j310: [124 169  93 106 146 134 146 202  87 193 197  98 134 129 156 160 160 172
  80  89 182 157  95 114 132  78 124  53 196  77 167  96 124  98 114 135
 144 104 152 116 140 163 113 156 140 150 149 113  96 125 114]
j85: [127 112 160 165 149 166 114 116 138  90 112 132 154 144  95 111 116 152
 168 149 158 132 148 167 151 196 131 130 114 161  98 187 137 140 135 180
 147 148 158 159 128  74 138 176 128 112  97 143 138 162 132]
j805: [124 163  96 106 140 129 144 190  93 185 186 102 130 126 153 155 155 162
  84  93 169 151  98 112 129  79 124  65 185  82 162  96 123 101 115 128
 139 106 144 114 137 162 114 146 137 147 147 114 100 121 115]
j702: [111 111 114 109 120 120 124 131 104 130 130 107 113 110 112 117 119 125
  98 111 131 116 102 111 117  94 111  98 132  97 126 112  99 110 104 183
 150 123 154 174 138  68 147 186 109 141 101 127 147 169 130]
j288: [124 169  93 106 146 134 146 202  87 193 197  98 134 129 156 160 160 172
  80  89 157 157  95 114 132  78 124  53 196  82 159 102 115 103 112 130
 137 106 145 112 131 156 110 148 136 139 142 157  95 121 112]
j325: [124 163  96 106 140 129 126 190  93 185 186 102 130 126 153 155 155 162
  84  93 169 151  98 112 129  79 126  65 185  82 162  96 123 101 115 128
 126 106 144 114 137 162 114 146 137 147 147 114 100 108 108]
all j325: [126]	6 13 26 36
len: [111 111 114 109 120 120 124 131 104 130 130 107 113 110 112 117 119 125
  98 111 131 116 102 111 117  94 111  98 132  97 126 112  99 110 104 183
 150 123 154 174 138  68 147 186 109 141 101 127 147 169 130]	51
len: [124 169  93 106 146 134 146 202  87 193 197  98 134 129 156 160 160 172
  80  89 157 157  95 114 132  78 124  53 196  82 159 102 115 103 112 130
 137 106 145 112 131 156 110 148 136 139 142 157  95 121 112]	51
all j288: [157]	20 21 47

j832: [113  93  92 141 173 146 127 136 186  68 114 143 148 105 108 108 150]
j824: [133 123 134 135 131 134 155 109 200 117 126 141 138  98 126  95 106]
j924: [108  73 121 134 115 113  80 106 136  81 153 155 164  96 129 114 139]
j538: [123 148 143 143 125 163 103  98 148  81 148 167 135  61 186 133 159]
j712: [127  85  97 113 162 130 113 151 154 149 127 129 127  75 159  97 118]
j153: [133 113 102 146 154 103 151 115 127 136  97 159 129 112 169  73 150]
j69: [110 151  80 166 102 136 156 153 136  86  92 178 138 112 145 111 149]
j56: [147 139 120 116 112 171 125 144 173  89  95 122 142  91 154 118 150]
j995: [131 110 118 153 163 128 144 120 145 124  94 138 142  96 110 107 104]
j205: [126 152  94 148 149 155 136 122 199  91 121 137 152 116 152  99 146]
all j712: [97]	2 15
all j205: [152]	1 12 14

j693: [129 130 127 132 133 181 131]
j636: [129 130 127 132 128 125 131]
j963: [129 132 132 132 129 125 129]
j123: [129 130 126 138 128 125 121]
j779: [130 130 131 133 128 125 130]
j446: [167  87  81 176  87 185 182]
len: [129 130 126 138]	4
all j963: [132]	1 2 3
len: [129]	1
len: [129 130 126]	3
len: [130 130 131 133 128 125]	6
all j446: [182]	6
len: [130 130 131 133 128]	5

j944: [119 119 146 176 165]
j818: [114 129 120 152 120]
j767: [119 112 123 176 165]
j191: [ 94 145 150 185 143]
j736: [111 122 177 128 139]
len: [94]	1
len: [114 129 120 152]	4
all j818: [120]	2 4
len: [114 129 120]	3
all j944: [176]	3

j412: [ 83 165  80 141 123 144 122]
j945: [ 83 165  80 141 123 144 131]
j52: [ 83 165  80 141 123 105 179]
len: [ 83 165  80 141 123]	5
len: [ 83 165  80 141 123]	5

j194: [102 172 117 123 125 133 139  88  83 150 136 125 127  82  99 106 116 143
  79 122 172  92  97 120 117 131 144 155 180 140 140 121 100 158 166 131
 111 136  91 103 132  68  93 107 118 136 167]
j225: [ 97 186 112  90 124 137 142  81  77 150 137 120 137  72  94 137 116 145
  67 120  90  89  88 118 116 131 144 155 180 140 140 121  99 160 166 132
 111 136  90 101 133 180  92 106 118 137  90]
j948: [102 172 117 123 125 133 139  88  83 150 121 125 127  82  99 106 116 143
  79 122 172  92  97 120 117 131 140 147 167 140 141 120 106 154 162 127
 109 138  97 109 130  79 100 112 119 134 162]
all j225: [137]	5 10 12 15 45
all j225: [90]	3 20 38 46
len: [102 172 117 123 125 133 139  88  83 150 136 125 127  82  99 106 116 143
  79 122 172  92  97 120 117 131 144 155 180 140 140 121 100 158 166 131
 111 136  91 103 132  68  93 107 118 136 167]	47
len: [102 172 117 123 125 133 139  88  83 150 136 125 127  82  99 106 116 143
  79 122 172  92  97 120 117 131]	26

j592: [114 130 149 119 138 135 130]
j985: [128 133 154 126 153 152 152]
j635: [114 130 149 119 143 143 128]
j281: [111 120 157 112 156 162 122]
j118: [150 133 147 132 147 143 179]
j520: [175 157 135 160 135 129 202]
j19: [109 123 106 124 107 112  79]
j186: [ 93 109 137 102 136 140  85]
len: [109 123 106 124 107 112  79]	7
len: [114 130 149 119]	4

j174: [132 111 129 146 110 139 129 143 155 155 127 113 135 122 141 103 150 119
 120 130 124 119 160 135 112 121 122 130 161 117 117 136]
j357: [ 94 110 138 122  78 107 116 146 113 155 129 138 130 115 134 132 142 133
 137 123 101 103 157 134 160 131 125 136 156 135 137 149]
j91: [163 147 116 132 182 149 141 106 143 101 128 116 125 140 119 126 116 122
 119 136 152 156 101 121  95 127 133 121  99 121 115 107]
j610: [ 94 110 138 122  78 107 116 146 113 155 129 138 130 115 134 132 142 133
 137 123 101 103 157 134 160 131 125 136 156 135 140 149]
j154: [132 110 110 146 110 139 129 143 155 155 127 113 135 122 141 103 150 119
 120 110 124 119 160 135 112 121 122 130 161 117 117 120]
j257: [135 109 124 145 120 146 134 140 159 155 123 105 133 122 144  96 150 117
 115 128 114 126 154 135 102 116 118 131 159 118 114 117]
j3: [132 111 129 146 110 146 129 143 117 155 126 113 135 122 141 103 125 119
 120 130 124 119 160 135 112 121 122 130 161 117 117 120]
all j257: [118]	26 29
all j154: [110]	1 2 4 19
all j3: [146]	3 5

j753: [123 133 146 109 119 133  91 122 135 158  99 119 107 145 129 130 123 124
 160 148 102 148 132 125 153 149 120 138 125 132 110 124 133 134]
j645: [ 75 133 130  90 119 133 120 132 143 143  91 119  91 145 128 123 112 111
 171 148 105 152 141 125 156 111 113 138 125 133 105 141 133 134]
j201: [129 133 141 120 102 133 112 120 135 144 103 119 107 102 133 130 123 102
 145 144 105 133 132 102 143 149 120 138 124 133 110 108 133 134]
j873: [ 66 133 146 103 143 133  85 128 135 143  99 112 107 145 125 130 123 118
 168 153 105 145 132 152 156 112 119 143 125 132 133 141 133 135]
j443: [123 133 141 109 119 133 112 128 135 143  99 119 107 145 128 130 123 124
 156 148 105 148 132 125 153 119 119 138 125 133 110 124 133 134]
j142: [123 133 141 106 105 133 112 128 143 158  99 119 107 139 133 130 123 124
 171 144 105 152 141 102 153 138 119 138 125 133 108 124 133 134]
j565: [129 133 141 120 143 131 120 128 132 115 103 119 107 145 120 130 123 132
 119 134 105 148 117 152 153 104 119 138 125 133 110 107 133 135]
all j565: [120]	3 6 14
len: [123 133 141 106 105 133 112 128 143 158  99 119 107 139 133 130 123 124
 171 144 105 152 141 102 153 138 119 138 125 133 108 124 133 134]	34
all j201: [133]	1 5 14 21 29 32
all j201: [120]	3 7 26
len: [123 133]	2
all j873: [133]	1 5 30 32
len: [ 66 133 146 103 143 133  85 128 135 143  99 112 107 145 125]	15

j685: [112 141 127 132 187 187]
j269: [118 128 123 117 118 130]
j183: [128 122 122 125  59 116]
j400: [151 118 116 112 106 119]
j268: [154 138 129 139 134 127]
j452: [110 144 139 134 122 152]
j43: [150 138 121 129 138 138]
j455: [149 128 131 117 166  90]
all j269: [128]	1
all j183: [122]	1 2
all j685: [132]	3
all j43: [138]	1 4 5

j905: [138 149 186 150 119 146 156 156 142]
j572: [141 152 170 150 170 139 150 150 170]
j730: [ 99 142 186  97 119 158 129 133 106]
j938: [142 105  95 142 147 114 114 121 105]
j380: [150 149 186 150 119 146 158 150 151]
j78: [ 99 141 181  95 118 156 127 131 107]
j528: [152 153 143 152 129 152 152 143 170]
j916: [ 99 144 183  95 119 158 129 133 111]
j698: [141 148 123 141 138 138 144 134 168]
j642: [144 149 168 149 149 138 152 142 168]
j957: [141 152 136 143 131 139 150 131 110]
all j380: [149]	1
len: [ 99 142 186  97 119 158 129 133]	8
all j528: [152]	0 3 5 6
all j642: [149]	1 3 4
len: [141 148 123 141 138 138 144 134]	8
all j572: [150]	3 6 7
len: [144 149]	2

j297: [127 145 145 145 127]
j955: [128 127 143 136 127]
j34: [185 189 145 133 127]
j267: [128 127 143 126 145]
len: [128 127 143 136 127]	5
len: [127 145 145 145]	4
all j297: [127]	0 4

